A small network was shown many inputs. Here are its activations along a few directions, one row for each input.
Each table varies a few parts of the input and shows all the possible inputs, shuffled.
Descriptions start from the smaller parts, as in this example, which fits no table here: values(3) and (point or line(9) or (line(4) and ring(5))).
Shared parts are said once, and a part with two or three values counts as separate values.
In the rows, 128 means zero.

Other details of the inputs vary at random and push rows far along two fixed directions, the same in every table; ignore that.

A family of inputs:
row 1: [176  85 183 106 108  31 199 123 126 103  80 169]
row 2: [133 110 114  78 133 136 168  86 132  85 153 118]
row 3: [ 68 150 186 209 120 124  91 209 136 161 134 123]
row 4: [112 136 144 113 148 111 125 174 124 146 104 138]
row 5: [168  83 168  93 149  51 176 120 115 159  59 162]
row 6: [ 96 169 151 218  90 151  74 172 136 129 144 113]
row 7: [112  93 160  93 142  72 181 147 128  96 102 150]
row 8: [ 71 144 141 186 154  88 108 209 125 175  76 142]
row 9: [134 109 135  58 145  66 173 111 130 132  87 155]
row 10: [ 73 162  97 181 135 208  66 151 133 109 192  83]
row 11: [137  99 148  52 164  58 165 144 115 111  83 163]
row 12: [133  83  45  84  57 197 134  66 110 102 196 145]
row 13: [202 137  93  56 110 148 148  55 124  85 132 139]
row 14: [118 180 115 164 111 173  70 135 131 158 149 112]
row 15: [ 95 161  85 134 147 175  95 140 129 128 134 114]
row 16: [146 116  96 108 123 159 156  71 147 115 170 104]
row 17: [153  90 208  89 119  41 188 151 116 102  98 165]
row 18: [174 102 124  54 129 153 161  62 135  73 178 126]
row 19: [121 186  91 195 117 197  61 131 129 167 159  99]
row 20: [164  94  97 102 127 153 164  47 140 115 153 100]
row 21: [ 74 132 173 175 140 120  98 217 128 129 138 121]
row 22: [159 100 168 118 113  75 175 115 129 121 119 145]
row 23: [125 118 124 108 152  83 155 132 126 150  90 144]
row 24: [ 81 170  83 154 138 174  82 136 141 149 137 110]
row 25: [ 89 120 144 181 158  81 116 189 117 176  57 138]
row 26: [ 93 175 138 177 140 169  68 190 122 162 135 119]
row 27: [140  81 188 144 135  67 167 140 124 145  89 143]
row 28: [156 122 176 103 113  41 154 152 121 132  60 176]
row 29: [ 85 119 148 139 131  99 143 152 140 122 118 132]
row 30: [ 83 144 128 140 161 119  95 193 121 132 105 137]
row 31: [106 189  88 167 124 221  58 120 142 161 175  95]
row 32: [178  71 188 121 112  31 193 118 118 112  62 161]
row 33: [180 114  61  79 139 170 146  31 135 135 139 104]
row 34: [ 66 152 159 167 156  96  99 227 114 161  84 139]
row 35: [120 178 102 195  98 221  51 136 132  91 196  90]
row 36: [ 92 152  85 183 126 191 100 114 142 132 178  85]
row 37: [148  91 104 109 135 128 168  61 131 113 133 109]
row 38: [145 187  78 153 113 215  51 118 123 107 169 106]
row 39: [103 117 165 131 133 111 143 171 131 120 130 127]
row 40: [ 78 144 177 226 128 123  97 206 133 168 131 120]
row 41: [192 139  87  52 125 173 122  54 123  92 169 124]
row 42: [159 133 116  74 146 153 120 104 125 114 147 134]
row 43: [158 138  71  58 145 187 118  73 134 103 171 111]
row 44: [190 144  86  57 117 175 134  48 124 101 162 121]
row 45: [150 118 171 125 104  92 152 144 121  90 114 148]
row 46: [ 94 137 199 188 122 100  93 221 114 126 130 135]
row 47: [162 136  70  50 129 170 144  43 148 123 159 114]
row 48: [ 74 118 159 184 140  83 137 191 133 144 101 135]
row 49: [151 129  91  94 140 141 144  90 138 145 132 122]
row 50: [134  54 123  53  92  48 170 162  83 154  66 225]
row 51: [173  99 149  68 144  68 185 103 127 144  89 163]
row 52: [ 75 125 184 167 126  88 128 200 139 151 116 131]
row 53: [120  87 139 137 142  86 166 120 129 126  97 129]
row 54: [175 111 111 132 108 158 142  51 130 116 155 102]
row 55: [131 103 109  75 141 135 157  92 135  71 154 125]
row 56: [156 127 107  88 119 189 142  64 139  89 191 106]
row 57: [159 158  82 177 110 182  82  92 124 144 125 104]
row 58: [161 128 150 131 118  70 144 142 121 140  73 161]
row 59: [ 75 144 132 212 154 117  83 196 115 189  81 116]
row 60: [107 162 135 183  96 173  86 133 139 132 176 101]
row 61: [134 116  97  78 122 147 164  54 147  94 166 111]
row 62: [123 166 108 208 122 178  62 136 118 177 130  98]
Each input here is: values(2) and (point or (line(5) and line(6))).
Question: The inputs of row 21 and row 43 match in every part but the values(2) part. If row 61 is changed in the same way as row 21 into row 43, which row does it become?
Answer: row 9
Question: The inputs of row 5 and row 27 match in every part but the values(2) part. If row 47 is changed in the same way as row 5 into row 27, which row does it become?
Answer: row 52
Question: Change only the line(5) part in row 55. List by row number the other rows that result.
Answer: row 7, row 29, row 48, row 53
Question: A walk changes only the line(6) part. It starts at row 48 and steps to row 36. List the rest of the walk in order.
Answer: row 16, row 40, row 22, row 1
Question: A walk changes only the line(5) part. It starts at row 30 and steps to row 15. List the rest of the walk in order.
Answer: row 24, row 8, row 25

A family of inputs:
row 63: [213 115  95  54 110 133 169  24 128  93 126 134]
row 64: [162 146  53 120 111 203 110  51 135 113 167 105]
row 65: [ 86 168  65 174 140 211  79 119 136 135 164  80]
row 66: [ 74 120 180 172 155  74 129 214 126 144  95 136]
row 67: [174 115 119  75 129 102 163  80 127 138 102 145]
row 68: [109 150  64 146 128 195  96 102 138 130 162  94]
row 69: [ 68 128 176 182 155  63 116 228 122 186  63 147]
row 70: [124 122 193  44 143  35 136 234  96 118  65 214]
row 71: [188 108 149  93 118 100 162  93 120 103 117 141]
row 72: [ 87 139 129 176 136 154  94 163 131 139 146 107]
row 73: [ 72 149 126 211 123 146  73 191 118 167 119 121]
row 74: [124 124 112 107 134 163 142  86 149  88 175 103]
row 75: [161  97 153  98 119  83 168 113 120 114 116 149]
row 76: [139 125  95 105 128 144 132  90 129 151 127 125]
row 77: [ 80 148 145 196 111 159  88 172 130 132 159 107]
row 78: [193 111 137  74 127  80 166  84 124 136  87 156]
row 79: [126 101 148 102 128 115 161 121 138 101 147 123]
row 80: [137  98 191 119 111  60 168 152 127 111 111 157]
row 81: [149 131 170 143 110 115 126 134 127 108 138 129]
row 82: [137 133  75  92 154 164 139  74 142 135 141 108]
row 83: [ 84 159 113 205 118 189  72 161 124 145 161 104]
Question: What do these inputs look like to the network?
Answer: point or (line(4) and line(5))
Question: Change only the line(5) part in row 66. List by row number the other rows that result.
Answer: row 71, row 72, row 75, row 83
Question: A walk changes only the line(4) part. It starts at row 81 and steps to row 71. List the rest of the walk in order.
Answer: row 63, row 78
